These are the activations of a small neural network, seen along a few directions. Each row is one input.
Each table varies a few parts of the input and shows all the possible inputs, shuffled.
A made-up example of a description, with smaller parts first: line(4) and (point or ring(9) or (values(2) and ring(5))).
Shared parts are said once, and a part with two or three values counts as separate values.
In the rows, 128 means zero.

Rows:
r1: [ 99  80 145  89 161 123 142 153 127 152 110 111 125 143 163 134 137]
r2: [115 204 109 216 150 134  74 172  65 116 162 127 118 184 113  77 121]
r3: [161 104 176  60 159 116 162 125 180 174 141 110 140 141 155 106 102]
r4: [117 178  93 211  99 123 105 110  77  82 144 163 113 146  80 135 121]
r5: [120  89 137  80 141 138 123 165 170 158 101 104 141  94 155 114 142]
r6: [122 195 107 214 129 133  84 137  71  98 147 141 114 160 100 102 115]
r7: [108  59 126  82 112 115 176  79 136 120  99 139 118 108 140 196 144]
r8: [177  83 171  50 111 111 195  51 182 134 129 125 134 107 133 171 111]
r9: [131  99 172  84 195 113 150 160 132 185 153 101 129 186 174  97 120]
r10: [131 204  73 237  62 137  99  71  80  50 143 167 119 111  61 160 128]
r11: [124  80 131  78 116 128 138 133 168 139  95 116 133  85 148 151 143]
r12: [102 171  70 224  58 135 106  99  81  51 114 168 117  95  76 168 140]
r13: [126 178  91 210  79 128 119  65  83  68 141 174 107 127  70 168 128]
r14: [174  98 173  53 137 116 173  93 180 152 131 120 138 125 141 141 109]
r15: [160 115 181  58 188 118 148 158 175 189 151  94 148 158 164  80 116]
r16: [162  91 155  47 142 140 139 143 186 170 122 100 152 107 151 101 128]
r17: [127  70 115  71  89 132 159  89 174 128  88 129 137  63 135 183 147]
r18: [109 220  84 239 110 139  72 150  70  84 150 148 121 143  81  93 121]
r19: [ 95 213  90 230 132 150  51 201  65 102 135 127 121 150 119  80 133]
r20: [141  66 160  75 118 110 199  62 136 137 126 147 116 135 135 188 125]
r21: [134  79 160  80 144 105 177  95 133 147 132 133 120 155 143 160 116]
r22: [ 98 193  84 227 110 145  68 176  69  82 124 142 121 132 103 113 129]
r23: [120  94 137  77 166 142 116 200 156 176 110  89 143 114 168  86 149]
r24: [121  83 163  83 167 103 165 129 138 161 138 122 123 173 158 125 121]
r25: [121 207  82 245  87 136  83 114  77  66 147 157 116 129  77 130 119]
r26: [101  71 131  86 136 114 155 120 137 139 104 131 122 122 151 164 138]
r27: [102 180  82 226  84 132  83 138  78  68 121 156 118 116  98 140 133]
r28: [ 96  81 147  88 184 124 134 186 124 170 121  97 131 155 174  98 144]
r29: [169  85 149  41  98 135 170  69 197 140 110 125 140  67 126 161 136]
r30: [113 232  91 247 135 146  54 172  68 104 160 129 122 162 105  68 125]
r31: [167  87 153  42 121 134 151 110 195 156 116 114 145  85 137 135 126]
r32: [153 109 160  49 174 141 127 173 187 197 133  89 157 119 160  70 128]
The inputs of r29 and r16 match in every part but one. If r17 is changed in the same way as r29 into r16, which row does it become?
> r5
What is each input in this table made of?
> line(4) and (values(3) or ring(5))
Change only the ring(5) part in r26. List by row number the other rows that result.
> r11, r14, r21, r31

Rows:
r33: [140 189 124 175 118 133  88 146 117 144 124 132 118 110 124  94 114]
r34: [123  93 118 122 114 137 143  86 104 106 122 148 113 127 110 160 135]
r35: [124 133 108 157  88 132 110 135 115  92 107 140 124  95 121 156 132]
r36: [117  99 140 131 146 122 140 130 121 122 142 138 119 161 140 130 116]
r37: [122 167 121 138 147 105 123 154 123 140 150 116 143 174 114  93 121]
r38: [135  56 152  29 148 145 151 144 170 144 110 108 142 119 152 129 146]
r39: [138 149 109 143 101 130 116 105 142  90 126 140 135 101  94 145 137]
r40: [139 119 151 140 156 103 137 105 131 136 151 131 118 149 132 127 114]
r41: [146  80 164  42 143 116 157 128 197 161 116 104 144 113 160 125 129]
r42: [ 87 155 110 144 140 138 121 176 101 145 129 121 129 167 139  97 129]
r43: [151 150 136 136 112 112 157  54 111 137 133 128 120 113 115 164 126]
r44: [113 145 104 178 124 162  95 172 104 117 128 129 130 106 135 115 137]
What is each input in this table made of?
> values(2) and (point or ring(5))
The inputs of r34 and r43 match in every part but the values(2) part. If r35 is changed in the same way as r34 into r43, which row does it become?
> r39

Rows:
r45: [132  46 140  21 105 128 166 112 209 152  80 110 143  60 157 162 149]
r46: [143  97 147 102 115 116 169  70 148 116 132 141 124 125 128 170 120]
r47: [137  81 168  55 176 114 170 148 156 192 139  98 141 159 172 106 119]
r48: [125 161  96 201  91 146 106  91  80  67 132 160 112 112  88 162 134]
r49: [127 155 141 153 162 118 119 149 106 146 154 125 123 177 134  93 111]
r50: [124  64 153  17 165 136 139 191 196 194 102  78 155 111 182  88 146]
r51: [ 96 210  76 243 125 150  45 207  66  84 135 138 126 135  99  91 139]
r52: [105 195  57 236  71 156  66 118  77  53 119 158 118  87  68 145 149]
r53: [147 140 131 149 101 123 143  66 112  99 131 158 111 121 101 168 118]
r54: [136 126 161 104 169 111 140 142 136 170 148 106 132 172 156  93 111]
r55: [114 190 109 197 144 139  78 170  74 117 143 129 120 159 113  89 127]
r56: [152  71 157  58 112  99 194  71 177 147 121 135 131 117 139 171 113]
What is each input in this table made of?
> values(2) and line(6)
Change only the line(6) part in r56. List by row number the other rows that result.
> r45, r46, r48, r52, r53
Change only the values(2) part in r54. List by row number the other rows that result.
> r46

Rows:
r57: [107 104 120 162 154 103 139 140 109 121 137 142 113 158 123 149 109]
r58: [136 151 132 162 109 134 154  85  74 121 168 116 127 166 117 156 113]
r59: [126  95 165  99 151  88 166 135 123 140 115 143 107 169 159 146 111]
r60: [116  80 113 103 106 114 144 150 151 111  84 139 125  81 129 171 139]
r61: [139 108 155  89 120 135 168  72 128 135 131 123 129 142 143 147 128]
r62: [113 147 141 155 165 149 111 171  77 139 156 107 140 170 145  97 121]
r63: [139 104 125  94  87 155 143  81 138 122 107 121 130  68 120 156 157]
r64: [138 138 121 145 127 129 157  68 101 124 146 121 113 149 118 143 121]
r65: [116  84 111  97 105 115 150 150 151 124  94 142 128 106 142 165 139]
r66: [ 91 152 101 145 157 147  76 151  99 144 112 122 111 132 117  77 162]
r67: [138 164 109 163 146 113  91 110 140 126 136 152 114 122  71  94 134]
r68: [ 79  98 111 147 141 103 121 124 134 135 122 165 109 121 113 145 137]
r69: [107 130 118 143 126 145 146  59 131 135 130 136 116 109 104 142 164]
r70: [132 105 136  89  89 159 148  79 140 122 128 114 140  96 131 162 140]
r71: [172 140 178  88 168  98 146 122 157 142 148 127 131 152 141 105  95]
r72: [155 163 131 150 145 106 126 122 142 136 153 141 142 150 106  89 103]
r73: [ 82 111 105 171 143 108  93 121 108 103 113 166  99 138 101 134 143]
r74: [111 184 102 200 109 165  80 194  68  81 117 100 134 117 139 108 138]
r75: [129  83 121 105 125 103 155 146 151 136 106 142 116 125 146 161 126]
r76: [122 108 118  89 121 154 113 167 148 149 103  87 142 103 155 112 138]
r77: [170 129 158 101 130 122 126 123 182 131 125 133 140 118 130 109 115]
r78: [146 116 177  83 147 123 175  75 113 136 147 120 118 155 144 148 120]
r79: [122  84 137  95 137  95 162 143 135 136 126 137 116 148 147 164 115]
r80: [165 127 150  96 141 106 142 125 172 138 147 127 149 137 130 114 104]
r81: [117 145 101 153 124 145 124  59 101 115 124 153  99 126  82 128 161]
r82: [136 157 112 136 146 112 111 114 170 137 133 156 130 114  86  98 124]
r83: [124 107 135  96 147 152 127 168 149 161 112  96 144 124 163 106 153]
r84: [166 171 147 168 131 119 118 135 119 126 169 144 139 165 116  97  85]
r85: [128 190 102 195  56 152 108 100  70  57 140 122 128 112 114 162 137]
r86: [105 109 139 176 139 107 140 151  86 107 153 142 113 172 121 152 102]
r87: [124 116 169  86 162 125 135 162 121 173 138  82 131 167 172 104 126]
r88: [121 108 109  82 116 151 101 169 143 145  97  95 152  73 151 113 145]
r89: [129 109 148  86 152 142 132 165 134 163 125  98 142 141 171 101 127]
r90: [ 92 137  98 127 162 139  93 149 127 154 118 103 128 117 130  90 143]
r91: [163 133 134  95 108 130 128 132 190 138 117 143 137  96 120 119 117]
r92: [159 120 131 105 105 133 114 137 192 131 106 134 158  72 110 130 122]
r93: [149 106 136  93 114 147 165  82 141 137 129 125 132 115 137 163 144]
r94: [115 141 117 135 162 152 113 162 112 159 137 117 128 155 150  88 127]
r95: [ 96 156  92 217  74 115 101 169  80  57 124 148 122 121 125 159 127]
r96: [147 209 113 201  73 132  79 152 112  73 144 139 146 118 103 118 109]
What is each input in this table made of?
> values(4) and (point or line(4) or line(5))
The inputs of r79 and r61 match in every part but the values(4) part. If r60 is changed in the same way as r79 into r61, which row does it become?
> r63
The inputs of r78 and r71 match in every part but the values(4) part. If r70 is changed in the same way as r78 into r71, which row does it become?
> r91
Change only the values(4) part in r73. List by row number the other rows that result.
> r66, r67, r81
Change only the line(4) part in r84. List by row number the other rows that result.
> r67, r72, r82
